Each row below holds a small network's activations on one input, seen along a few directions.
Each table varies a few parts of the input and shows all the possible inputs, shuffled.
A made-up example of a description, with smaller parts first: one of 3 separate values, together with either a single point or one of 9 places around a ring or (one of 4 places along a line, together with one of 8 places around a ring).
Shared parts are said once, and a part with two or three values counts as separate values.

Other details of the inputs shift rows strongly along two fixed directions, in all tables alike. That doesn't count.

A family of inputs:
row 1: [  1.8  -1.3   7.5  -9.1 -23.3  -6.9 -20.3 -35.1 -28.7   4.1  -1.5]
row 2: [ -8.3 -17.5 -13.4  -5.8   6.6 -10.5   4.9  15.4 -16.4  11.2  -3.9]
row 3: [-8.5  1.9 14.5  4.6  0.1 -4.9  7.1  5.8 -8.9 11.4 -6.8]
row 4: [ -9.5 -32.9 -35.4  27.1  34.6 -20.1   7.4  33.4   8.2 -18.3 -10.4]
row 5: [  1.7  -2.5 -12.4  -5.0 -18.6 -21.3 -12.2 -19.7 -34.3   4.4   5.8]
row 6: [ -7.9  -5.5 -34.2  -7.7  30.4  -0.8  -7.1  25.0  41.1 -26.3 -10.7]
row 7: [  0.2  37.1  -1.9  20.7  25.1  11.3   2.1  15.0  44.3 -18.1   6.6]
row 8: [  5.4   6.8  13.7   2.6 -13.2  20.3   0.9 -31.3  17.2 -10.0  29.3]
row 9: [-29.5 -36.9 -52.5 -13.4  36.9 -23.5 -12.2  33.1   6.7 -20.7 -19.5]
row 10: [-11.1 -18.6 -28.6  -0.7  29.6 -16.8   8.0  52.0  16.8   2.3 -29.9]
row 11: [ -0.4 -42.4 -13.4   2.8 -23.1 -27.9  -1.2 -20.6 -57.7  11.9   8.6]
row 12: [  5.3   4.6  -4.9   1.1  38.3  37.6  19.7  40.1  83.4 -18.8  -1.6]
row 13: [ 25.6  31.8  23.8   3.9 -18.7  23.9   9.5 -16.5  20.8   6.7  19.7]
row 14: [16.4 28.2 35.7 13.4 -2.1 25.4 19.5  6.5 36.5  6.8  1.0]
row 15: [ -4.7 -12.2  -6.0  -9.6   9.6   3.3   6.6  17.0  -8.7   5.5  -5.8]
row 16: [17.8 61.6 20.6  1.8  7.3 30.0  9.5 19.8 68.0  0.3 -2.2]
row 17: [ -6.0  -6.5  30.7 -11.8 -28.6   7.4  -1.8 -36.7 -46.4  17.5  22.2]
row 18: [ 15.8  12.5   5.7   9.3 -12.8   0.1   4.9  -3.2  13.6   2.4   1.0]
row 19: [  6.7 -39.0 -13.4  -5.5 -26.0 -27.3 -14.5 -29.4 -55.0  -4.7  -0.4]
row 20: [-24.6 -36.5 -32.0  -7.8  32.4  -6.7   1.0  28.7  12.6 -12.2  -7.7]
row 21: [-26.5 -17.1   5.0  21.0  -7.9 -19.0  -1.9 -29.4 -53.6   6.7  28.6]
row 22: [ -2.7  14.3 -18.6 -11.2  26.1   2.5   2.3  40.1  29.2   0.4 -16.9]
row 23: [  3.5  41.5  25.9 -14.3  13.7  38.1   0.0  13.7  50.1   5.3 -10.6]
row 24: [  4.5 -46.6 -33.1  -3.4   0.0 -29.3 -16.6   1.3 -22.9  -9.4 -29.9]
row 25: [ 10.9   1.5  -4.1   8.6  15.3   7.1  17.0  36.4  40.3   1.5 -15.0]
row 26: [  4.6  39.8  67.8  -7.5 -26.2  49.2   6.8 -39.4   8.0  26.4  27.3]
row 27: [  1.2  63.3  61.6   1.9 -25.7  29.0   5.3 -32.4   7.1  19.9  23.4]
row 28: [-13.1 -19.8 -25.4 -15.0   3.4 -21.9 -10.8   6.9 -36.4   0.5 -12.0]
row 29: [ 14.1  13.8  52.3   0.2 -33.9  33.2   4.3 -45.3  -5.9  18.9  22.7]
row 30: [-24.7  -3.7 -23.7  14.8  25.8 -20.4  -6.4  15.4  -7.5 -11.1  -1.0]
row 31: [ 10.4  21.1   9.2  -8.2 -16.2   8.2  -5.2 -19.5  -9.3   0.5   9.9]
row 32: [ 15.8  -8.3 -15.9  -2.2  28.3  16.1  17.0  46.8  41.5  -9.0 -21.0]
row 33: [  4.7 -13.4  13.4  13.3 -42.9 -29.2  -9.0 -49.6 -59.5   7.7  10.4]
row 34: [ -7.4 -37.2 -48.7  26.7  23.9 -39.1  -6.4  18.4 -11.1 -25.0 -12.3]
row 35: [  2.2   9.4 -11.4   3.7   6.8 -19.2  -6.2  14.4   7.3  -7.7 -23.5]
row 36: [23.0 28.3 44.4 -3.9 -9.8 47.1 17.2 -7.3 34.6  5.8 16.4]
row 37: [-11.7  14.9  14.3  -2.9 -22.3  -9.6  -5.9 -21.2 -28.8  17.8  11.2]
row 38: [  1.1 -10.0  -2.0 -12.8 -24.6 -17.0 -18.4 -31.7 -45.0  -1.8   4.1]
row 39: [ 12.8 -16.9  -6.2  -0.9 -22.4 -10.8  -4.5 -23.6 -34.7  -1.5   6.1]
row 40: [ -8.9  -7.8  -9.0 -18.8   4.3  -7.8 -10.6   6.8 -16.6  -1.2 -11.2]
Description of these inputs: one of 5 places around a ring, together with either one of 2 separate values or one of 6 places along a line.
Changing only the place on the ring of 5 turns row 23 into row 26. The same change can be made to row 30. Which row results? -> row 21
Which other rows does row 34 become when the choice among 2 separate values takes its other values? List them by row number. -> row 8
Start at row 8 and move only the place on the ring of 5, one step at a time. The first step leads to row 12. Which rows follow, in order? -> row 20, row 9, row 6
Which other rows agree with row 32 in the place on the ring of 5? List them by row number. -> row 4, row 11, row 12, row 14, row 25, row 29, row 36

A family of inputs:
row 41: [-28.1 -73.3 -25.5   3.2   9.8 -29.4  -7.7  -3.0 -47.7  -2.6 -17.8]
row 42: [21.2 74.0 33.5 34.1 11.3 45.1 29.7  6.5 62.7 -2.8 42.3]
row 43: [19.8 55.0 76.7 -8.4  0.5 79.7 24.2 -4.7 50.7 10.9 24.5]
row 44: [ 38.8  70.6  33.5 -29.7 -15.5  57.6   9.9   0.7  68.1   5.4   4.6]
row 45: [ -0.8   5.0  17.6   3.8 -24.2   5.4 -18.3 -52.9 -15.2  -8.6  12.4]
row 46: [ 17.5  -6.5 -45.9 -22.1  43.2  -0.8 -10.9  67.6  71.5 -21.7 -57.3]
row 47: [  0.1 -11.3  43.6 -16.2 -40.3  16.4  -0.4 -44.2 -40.9  33.8  23.1]
row 48: [-14.9 -37.7 -52.8   6.8  -0.1 -38.7 -19.9 -22.1 -51.7 -24.2  22.9]
row 49: [ 23.4  20.0  29.6  -4.1 -57.5  -5.6   5.4 -38.7 -47.3  30.9  13.2]
row 50: [ 16.9  14.6  31.8  13.5 -25.4  -3.9  -0.3 -26.7 -36.7   6.4   5.8]
row 51: [-14.0 -20.1 -23.1   5.2  54.7  12.9  22.4  62.0  77.4 -15.5 -14.9]
row 52: [ -1.3  -6.4 -43.8  30.1  47.5 -17.4  14.4  75.9  75.0 -25.4 -35.2]
row 53: [  6.4 -11.8  -1.1 -11.9 -19.8 -11.5 -23.2 -34.0 -44.9 -13.2   0.2]
row 54: [-74.3  20.0 -26.8 -20.2  29.8 -46.1 -29.0  28.6 -48.0  15.3 -21.8]
row 55: [  8.2   2.8  39.3 -27.0 -45.6  25.7  12.2 -36.2 -36.9  35.6  25.2]
row 56: [  2.1 -63.9 -63.7   1.4  16.7 -70.4 -13.5  45.0 -34.0  -1.1 -60.8]
row 57: [  2.7  11.1  39.0  29.3 -37.8  -5.8  -2.0 -56.1 -38.5  12.2  17.9]
row 58: [ -3.0  12.1 -10.1   8.0  54.6  39.6  29.8  50.5  68.5 -12.7  17.7]
row 59: [-20.9 -54.1 -51.8   4.1  -2.1 -52.6 -22.8 -18.1 -32.1 -22.8  -1.9]
What is each input in this table made of? -> either a single point or (one of 3 separate values, together with one of 6 places along a line)

A family of inputs:
row 60: [ -8.1  30.6  -3.5   3.2  33.8  28.5   2.6  20.9  63.6 -21.1   9.5]
row 61: [ -1.2  -9.0 -20.4   6.1   9.4 -22.8 -10.8   8.6   0.3 -12.0 -18.1]
row 62: [  9.9  41.4  28.7  11.0 -28.3   9.8   1.1 -38.0  -5.3   2.8  33.8]
row 63: [-12.7 -13.5 -11.8  -5.3  17.7 -12.8  -2.0  25.6  -4.8   1.3 -26.6]
row 64: [  8.7  17.0  -1.5 -12.3   1.7   8.5  -6.1   8.0  26.8  -4.9 -14.2]
row 65: [ 14.0 -26.2 -16.0 -16.1   2.0   2.2   1.6  13.0  -0.3  -2.1 -12.5]
row 66: [ 13.5 -10.3  -7.6   1.9  23.8  14.1  10.9  34.3  42.7 -12.0 -24.6]
row 67: [ -0.7  43.3  40.0   8.0 -21.1  16.7  11.5 -23.4  -7.6  18.0  32.3]
row 68: [ -0.8 -22.3 -20.9 -20.0 -18.4 -24.4 -21.1 -20.4 -47.5  -0.2  -5.5]
row 69: [ 18.6  21.2  38.1  16.6 -26.7  25.6  13.2 -34.2   3.0  12.1  31.6]
row 70: [-11.4 -19.2  -6.6 -22.7 -15.2 -16.9 -11.8 -10.6 -53.4  16.0  -3.8]
row 71: [  7.7 -25.6  -9.4  11.0   6.1  -8.9   4.5  10.6   4.2  -6.1 -11.0]
row 72: [-13.5 -35.4 -26.0   6.2  24.4  -3.0   3.9  12.6   9.7 -17.1   6.2]
row 73: [-33.7 -16.2 -19.8  -0.6  26.4  -8.8  -2.7  16.1  -5.9  -5.0   4.2]
row 74: [-16.8 -56.9 -48.9   9.3 -17.9 -69.8 -26.7 -26.4 -87.8  -4.3  -8.6]
row 75: [ 17.8  -7.7  -6.1  -8.5  15.2  16.8  11.3  32.2  45.2  -5.3 -21.4]
row 76: [ 15.2  12.5  27.1  14.9 -28.5  12.3  12.8 -32.5 -10.4   6.1  34.0]
row 77: [  1.5  -2.4 -15.0  -2.2  13.6  -8.3  -8.0  14.2  13.4 -13.3 -23.4]
row 78: [ -1.7  22.3   3.6   3.7  31.2  12.1   9.7  44.5  47.9  -0.2 -21.6]
row 79: [ -4.3  28.7  33.2   9.0 -20.7   9.4   4.6 -26.4 -19.3  21.9  23.4]
row 80: [ -2.1  27.7  42.9 -13.2 -28.6  19.7   1.5 -28.6 -14.5  25.4  16.3]
Changing only one part turns row 79 into row 69. The same change can be made to row 78. Which row results? -> row 71
What is each input in this table made of? -> one of 3 separate values, together with either a single point or one of 6 places along a line
Which other rows does row 68 become when the place on the line of 6 takes its other values? List them by row number. -> row 61, row 62, row 64, row 74, row 77
Which other rows does row 63 become when the choice among 3 separate values takes its other values? List them by row number. -> row 66, row 77
